These are the activations of a small neural network, seen along a few directions. Each row is one input.
In each table, some parts of the input vary, and every possible input appears once, in random order.
Descriptions start from the smaller parts, as in this example, which fits no table here: line(4) and (point or line(11) or (values(3) and ring(5))).
Shared parts are said once, and a part with two or three values counts as separate values.
(in the rows, 128 means zero)

Table:
r1: 110; 121; 158; 177; 139; 141; 112; 124; 146; 137; 134
r2: 124; 143; 85; 38; 128; 98; 136; 122; 83; 156; 80
r3: 146; 117; 102; 79; 109; 102; 108; 139; 57; 196; 127
r4: 100; 114; 132; 156; 146; 144; 143; 136; 169; 93; 127
r5: 108; 123; 153; 172; 137; 136; 109; 133; 137; 145; 127
r6: 138; 149; 109; 66; 125; 97; 101; 106; 62; 195; 91
r7: 149; 138; 163; 161; 129; 141; 111; 135; 142; 120; 150
r8: 143; 136; 164; 153; 124; 138; 101; 140; 136; 122; 150
r9: 129; 131; 139; 161; 134; 152; 153; 122; 175; 68; 146
r10: 137; 131; 138; 148; 135; 145; 147; 136; 171; 71; 145
r11: 120; 155; 79; 30; 125; 97; 137; 105; 86; 161; 81
r12: 138; 131; 136; 139; 137; 144; 142; 147; 165; 75; 141
r13: 131; 135; 162; 198; 127; 152; 126; 100; 163; 112; 152
r14: 132; 129; 137; 130; 132; 141; 132; 153; 160; 77; 141
r15: 140; 139; 166; 182; 125; 149; 123; 112; 152; 112; 154
r16: 142; 127; 118; 76; 116; 78; 106; 130; 61; 184; 118
r17: 123; 131; 160; 193; 134; 149; 125; 107; 158; 121; 144
r18: 133; 161; 103; 58; 124; 95; 102; 89; 67; 200; 91
r19: 137; 93; 66; 54; 101; 113; 143; 162; 80; 160; 116
r20: 113; 127; 158; 189; 134; 143; 120; 116; 151; 132; 136
r21: 102; 119; 132; 169; 142; 146; 150; 127; 173; 88; 129
r22: 121; 128; 135; 178; 135; 155; 155; 110; 185; 68; 145
r23: 112; 123; 134; 173; 142; 152; 155; 117; 180; 77; 137
r24: 96; 115; 127; 151; 144; 138; 139; 145; 159; 101; 121
r25: 128; 120; 93; 49; 120; 79; 140; 147; 82; 144; 108
r26: 152; 100; 93; 80; 98; 113; 108; 144; 58; 200; 127
r27: 132; 110; 76; 52; 112; 103; 144; 157; 78; 155; 117
r28: 148; 139; 165; 170; 126; 143; 117; 124; 148; 115; 153
Question: What is each input in this table made of?
Answer: values(2) and (line(5) or line(9))
Question: The inputs of r10 and r28 match in every part but the values(2) part. If r14 is changed in the same way as r10 into r28, which row does it become?
Answer: r8

Table:
r29: 137; 112; 81; 56; 110; 98; 143; 142; 82; 150; 119
r30: 107; 100; 71; 75; 132; 130; 173; 166; 149; 75; 110
r31: 132; 130; 80; 53; 119; 96; 147; 121; 85; 150; 100
r32: 122; 143; 172; 180; 133; 124; 84; 92; 111; 183; 130
r33: 140; 123; 174; 218; 128; 168; 118; 124; 167; 109; 165
r34: 130; 141; 171; 209; 133; 164; 117; 98; 175; 109; 154
r35: 131; 125; 175; 188; 124; 127; 85; 118; 108; 186; 144
r36: 148; 151; 133; 90; 121; 106; 86; 111; 69; 200; 109
r37: 114; 136; 137; 147; 144; 142; 161; 130; 189; 48; 133
r38: 99; 122; 73; 71; 141; 130; 179; 146; 152; 78; 96
r39: 152; 134; 132; 95; 109; 109; 84; 133; 65; 201; 128
r40: 124; 119; 136; 154; 142; 143; 159; 154; 184; 48; 147
Question: What is each input in this table made of?
Answer: values(2) and ring(6)
Question: The inputs of r34 and r33 match in every part but the values(2) part. If r37 is changed in the same way as r34 into r33, which row does it become?
Answer: r40
Question: Which other rows does r32 become when the values(2) part takes its other values? List them by row number.
Answer: r35

Table:
r41: 142; 137; 161; 169; 128; 142; 115; 119; 142; 124; 150
r42: 116; 147; 155; 166; 141; 134; 112; 96; 137; 144; 121
r43: 127; 110; 107; 111; 126; 129; 146; 152; 135; 101; 133
r44: 122; 145; 159; 166; 134; 134; 113; 100; 141; 135; 130
r45: 136; 132; 75; 23; 116; 83; 132; 131; 59; 173; 93
r46: 111; 133; 112; 113; 138; 130; 153; 122; 155; 91; 113
r47: 143; 127; 158; 166; 125; 137; 111; 129; 131; 135; 147
r48: 105; 134; 107; 112; 145; 129; 154; 119; 151; 99; 104
r49: 132; 142; 160; 169; 131; 140; 113; 112; 141; 127; 140
r50: 118; 109; 99; 105; 125; 127; 149; 146; 126; 119; 121
r51: 139; 121; 152; 162; 122; 133; 106; 130; 123; 146; 148
r52: 121; 110; 105; 104; 126; 126; 148; 156; 131; 109; 128
r53: 148; 143; 120; 73; 111; 95; 83; 111; 45; 225; 108
r54: 130; 120; 144; 158; 122; 130; 106; 124; 114; 165; 137
r55: 134; 120; 149; 157; 122; 130; 106; 134; 118; 155; 143
r56: 131; 116; 113; 115; 128; 133; 151; 151; 144; 91; 131
r57: 130; 126; 116; 119; 131; 137; 153; 140; 156; 81; 134
r58: 120; 131; 114; 117; 134; 135; 153; 134; 156; 83; 123
Question: The inputs of r58 and r49 match in every part but one. If r45 is changed in the same way as r58 into r49, which row does it become?
Answer: r53
Question: What is each input in this table made of?
Answer: values(2) and (point or line(8))
Question: Which other rows does r50 become when the values(2) part takes its other values? List them by row number.
Answer: r54

Table:
r59: 63; 134; 93; 115; 159; 108; 178; 96; 159; 101; 64
r60: 199; 175; 209; 178; 105; 157; 110; 110; 163; 85; 189
r61: 125; 170; 127; 72; 132; 85; 84; 69; 73; 217; 71
r62: 175; 149; 87; 44; 97; 122; 151; 139; 105; 101; 135
r63: 119; 179; 197; 224; 144; 143; 103; 43; 159; 142; 127
r64: 48; 99; 127; 208; 151; 161; 129; 126; 180; 126; 112
r65: 76; 148; 139; 182; 163; 147; 147; 85; 190; 82; 85
r66: 68; 90; 82; 110; 128; 122; 133; 109; 92; 200; 89
r67: 168; 205; 129; 35; 133; 89; 90; 89; 77; 176; 99
r68: 106; 166; 99; 71; 164; 112; 179; 112; 160; 53; 97
r69: 31; 80; 86; 139; 144; 124; 163; 138; 150; 144; 91
r70: 122; 174; 148; 135; 168; 150; 150; 101; 193; 31; 113
r71: 122; 64; 81; 111; 111; 130; 143; 174; 76; 183; 125
r72: 199; 176; 128; 38; 90; 94; 100; 140; 62; 159; 136
r73: 137; 131; 98; 68; 119; 125; 178; 163; 159; 40; 139
r74: 154; 141; 149; 131; 123; 161; 150; 150; 191; 23; 154
r75: 145; 92; 129; 103; 106; 97; 87; 173; 30; 228; 124
r76: 195; 113; 122; 70; 88; 88; 83; 176; 39; 180; 156
r77: 145; 104; 197; 252; 124; 157; 87; 145; 138; 164; 184
r78: 143; 180; 88; 44; 141; 112; 145; 86; 116; 117; 97
r79: 152; 80; 139; 165; 120; 156; 138; 186; 177; 54; 178
r80: 169; 205; 205; 179; 146; 150; 112; 59; 166; 97; 150
r81: 91; 135; 184; 252; 139; 153; 78; 85; 143; 178; 152
r82: 194; 115; 199; 212; 106; 149; 91; 145; 148; 111; 212
r83: 100; 145; 85; 85; 138; 110; 143; 68; 113; 163; 65
r84: 174; 84; 77; 77; 94; 120; 139; 175; 83; 127; 158
r85: 86; 52; 86; 137; 129; 134; 169; 201; 139; 129; 131
r86: 95; 117; 127; 96; 126; 93; 74; 108; 47; 245; 94
r87: 135; 69; 87; 100; 114; 122; 167; 200; 142; 69; 163
r88: 103; 68; 133; 206; 137; 170; 137; 188; 173; 114; 149
Question: What is each input in this table made of?
Answer: line(5) and ring(6)
Question: The inputs of r79 and r82 match in every part but the line(5) part. If r70 is changed in the same way as r79 into r82, which row does it become?
Answer: r80
Question: Which other rows does r86 become when the ring(6) part takes its other values? List them by row number.
Answer: r61, r67, r72, r75, r76
